B =
[[128 127 127 133 146 111 136 132 127 123 120 129]
 [130 114 127 129 132 113 129 126 127 125 128 124]
 [126 130 127 136 137 122 126 130 128 127 125 128]
 [128 122 128 131 147 142 125 126 126 124 120 125]
 [132 126 130 129 127 122 120 122 132 136 127 131]
 [125 127 132 126 124 142 103 132 125 127 129 132]
 [132 134 131 127 115 126 118 127 126 129 128 125]
 [134 120 124 126 116 136 134 132 127 131 129 130]]
B[0,0]: 128
B[5,9]: 127
B[5,4]: 124
B[0,4]: 146
B[0]: [128, 127, 127, 133, 146, 111, 136, 132, 127, 123, 120, 129]
B[6]: [132, 134, 131, 127, 115, 126, 118, 127, 126, 129, 128, 125]
B[4]: [132, 126, 130, 129, 127, 122, 120, 122, 132, 136, 127, 131]
B[:, 4]: [146, 132, 137, 147, 127, 124, 115, 116]
B[1,11]: 124
B[1,10]: 128
B[5]: [125, 127, 132, 126, 124, 142, 103, 132, 125, 127, 129, 132]
B[6,4]: 115
B[6,11]: 125
B[1]: [130, 114, 127, 129, 132, 113, 129, 126, 127, 125, 128, 124]
B[2,0]: 126
B[2,9]: 127
B[6,1]: 134
B[3,7]: 126
B[2,10]: 125
B[:, 10]: [120, 128, 125, 120, 127, 129, 128, 129]
B[1,1]: 114
B[0,6]: 136
B[6,7]: 127
B[1,6]: 129
B[:, 1]: [127, 114, 130, 122, 126, 127, 134, 120]
B[3,2]: 128
B[3,8]: 126
B[7]: [134, 120, 124, 126, 116, 136, 134, 132, 127, 131, 129, 130]
B[:, 11]: [129, 124, 128, 125, 131, 132, 125, 130]
B[3,5]: 142
B[5,7]: 132

a =
[[134 147 143 123 134 112 116 148]
 [109 112 134 129  99 137 123 145]
 [115 141 129 129 139 139 124 151]]
Rows and columns are counted from 0.
(0, 0) => 134
(2, 1) => 141
(1, 7) => 145
(2, 7) => 151
(0, 1) => 147
(2, 3) => 129
(2, 6) => 124
(1, 5) => 137

data =
[[129 134 117 111 126 126 120 115 128]
 [125 145 143 137 129 132 123 143 127]
 [139  99 107 127 129 121 144 107 125]
 [135 135 118 116 126 125 122 114 124]
 [128 129 126 113 125 126 120 123 132]
 [109 155 134 122 128 140 115 138 131]
 [140 130 123 118 125 121 123 117 125]
 [141 122 136 133 127 120 130 131 126]
 [111 156 151 127 127 138 112 152 134]
 [139 124 127 137 129 124 135 125 121]]
data[-10,-9] => 129
data[8,4] => 127
data[-10,5] => 126
data[-6] => [128, 129, 126, 113, 125, 126, 120, 123, 132]
data[:, 5] => [126, 132, 121, 125, 126, 140, 121, 120, 138, 124]
data[0,-6] => 111
data[-4,-2] => 117
data[5] => [109, 155, 134, 122, 128, 140, 115, 138, 131]
data[0] => [129, 134, 117, 111, 126, 126, 120, 115, 128]
data[-2,1] => 156
data[-5,-1] => 131
data[-8] => [139, 99, 107, 127, 129, 121, 144, 107, 125]
data[8,8] => 134
data[1] => [125, 145, 143, 137, 129, 132, 123, 143, 127]
data[-6,5] => 126
data[:, -1] => [128, 127, 125, 124, 132, 131, 125, 126, 134, 121]
data[:, 4] => [126, 129, 129, 126, 125, 128, 125, 127, 127, 129]
data[9] => [139, 124, 127, 137, 129, 124, 135, 125, 121]
data[1,6] => 123
data[1,1] => 145
data[-9,-2] => 143
data[-4] => [140, 130, 123, 118, 125, 121, 123, 117, 125]
data[4,-9] => 128
data[-6,-1] => 132
data[:, 2] => [117, 143, 107, 118, 126, 134, 123, 136, 151, 127]
data[4,3] => 113
data[1,-9] => 125
data[-5,-7] => 134

arr =
[[115 111 117 145 105 117 141 130 119 156 155]
 [100 138 145 154 123 154 140 156 122 132 141]
 [113 112 149 108 110 120 150 122 107 140 136]]
arr[0,0]	115
arr[:, 10]	[155, 141, 136]
arr[2]	[113, 112, 149, 108, 110, 120, 150, 122, 107, 140, 136]
arr[1,3]	154
arr[:, 9]	[156, 132, 140]
arr[2,8]	107
arr[1,5]	154
arr[1,0]	100
arr[1,10]	141
arr[2,5]	120
arr[1,1]	138
arr[2,9]	140

X = [153 118 137 127 102 138 133 124 147 124 117]
X[0] = 153
X[3] = 127
X[1] = 118
X[7] = 124
